A small network was shown many inputs. Here are its activations along a few directions, one row for each input.
Each table varies a few parts of the input and shows all the possible inputs, shuffled.
A made-up example of a description, with smaller parts first: one of 4 places along a line, together with either a single point or one of 9 places around a ring or (one of 3 separate values, together with one of 8 places around a ring).
Shared parts are said once, and a part with two or three values counts as separate values.

Other details of the inputs shift rows strongly along three fixed directions, in all tables alike. That doesn't count.
These rows show it; all are for the same input, with only those details redrawn:
[  2   0  -3   3  16  -3  18   1  -5 -17   5 -17]
[ 4  7  5 -3 21 -4 14 -3  1 -9  9  1]
[  5   3   1   1  17  -4  15  -1  -2 -13   7 -10]
[  1 -11 -19   8  -4  -5   8   1 -10  -8   2 -25]
[-4 17  8 -2 13 -4  5 -2 17 -5  5 -2]
[-12   8  -8   2 -14  -3 -19  -2  18  16   0  -3]
[-7 23 11 -4 11 -3 -2 -3 24  3  5  9]
[-14  27  10  -2   1  -3 -13  -1  35   9   1   3]

A family of inputs:
R1: [ -2   5   3  -4 -16   5 -20   4  13  25  11  26]
R2: [ -4   0  -7  13 -13   8  -8   0   8  -1  -8 -16]
R3: [ -6   3 -11   8 -26  -2 -15   0  -3  -7 -21 -24]
R4: [  2  -5   4   8  12  -2   5  -4 -15 -25  -8 -10]
R5: [  7  10  10 -11  25  -9  16  -1   5  -2   3  13]
R6: [ -7  -1  -1   0 -16   8 -18   2  19  11  -9  -2]
R7: [  5  10  15 -12  22   7  14  -2   2  -6  12  24]
R8: [ 9 -8 -5 -1 -3  7 -2  0 -8 -1  1  0]
R9: [-10  10  17  -4  -5   0 -15  -3  23  -7 -14   0]
R10: [  0 -23  -9   2 -13   2   3  -1 -15 -11  -6 -19]
R11: [ 16 -13  16 -13  18  -6  -6 -15 -22  25   6  53]
R12: [  0 -15 -15   4 -26   1 -14  -3 -23  13  -8 -10]
R13: [  5   5  -7  -3  10  -5  20   6 -12 -15   1 -22]
R14: [ -4  15   9  -5  -7   6  -1  -5  13 -12  -4  -6]
R15: [ -2  -4  -2   9  13   4  21   4 -10 -19   3 -11]
R16: [  2 -19 -19  12 -27  -1  -5  10  -8  15  -2  -6]
R17: [-1 -5 11 -5 18  6 17  5  0 -9  4  8]
R18: [-11  15   7  -1 -23  -6 -29  -9  27  15 -20  11]
R19: [ 16 -11  -2 -18  13  -5  -4  -9 -18  20  20  36]
R20: [  3  -5 -10   4   4  -4   6   0  -6  -4   5 -11]
R21: [ -8  10  12   4   1   2   2  -7   8 -10  -3  -5]
R22: [ 0 13 11 -7 22  4 14  4 -7 -1  3 17]
R23: [ -7   1  -6   6  -3   1  19   8   4 -14 -11 -19]
R24: [  0 -10  -6  15  -6   2   7   9  -9  -3   8  -9]
R25: [-13   3   6   1 -19   4 -14  12  24  13   3   4]
R26: [  7 -10  -7   3 -11   2 -12  -2  -1  20  -9  10]
R27: [  9 -31 -10 -11   1  -4  -9  -3 -22  23  13  18]
R28: [ -6  13   2   7  -4   1  12  16   2  -8  -2 -18]
R29: [ 9  8  8 -3 14  5  8  1 -8 -5 -2  3]
R30: [ 16 -34 -17   0 -16   0 -17  -9 -38   5  -1   7]
Q: The inputs of R12 and R11 match in every part but one. If R13 is changed in the same way as R12 into R11, which row does it become?
A: R5
Q: What is each input in this table made of?
A: one of 5 separate values, together with either a single point or one of 5 places along a line
Q: Which other rows does R30 become when the choice among 5 separate values takes its other values? List them by row number.
A: R3, R4, R9, R18
Q: Which other rows agree with R2 in the choice among 5 separate values? List them by row number.
A: R4, R15, R20, R21, R24
Q: Which other rows does R22 become when the choice among 5 separate values takes its other values? List them by row number.
A: R7, R15, R17, R23
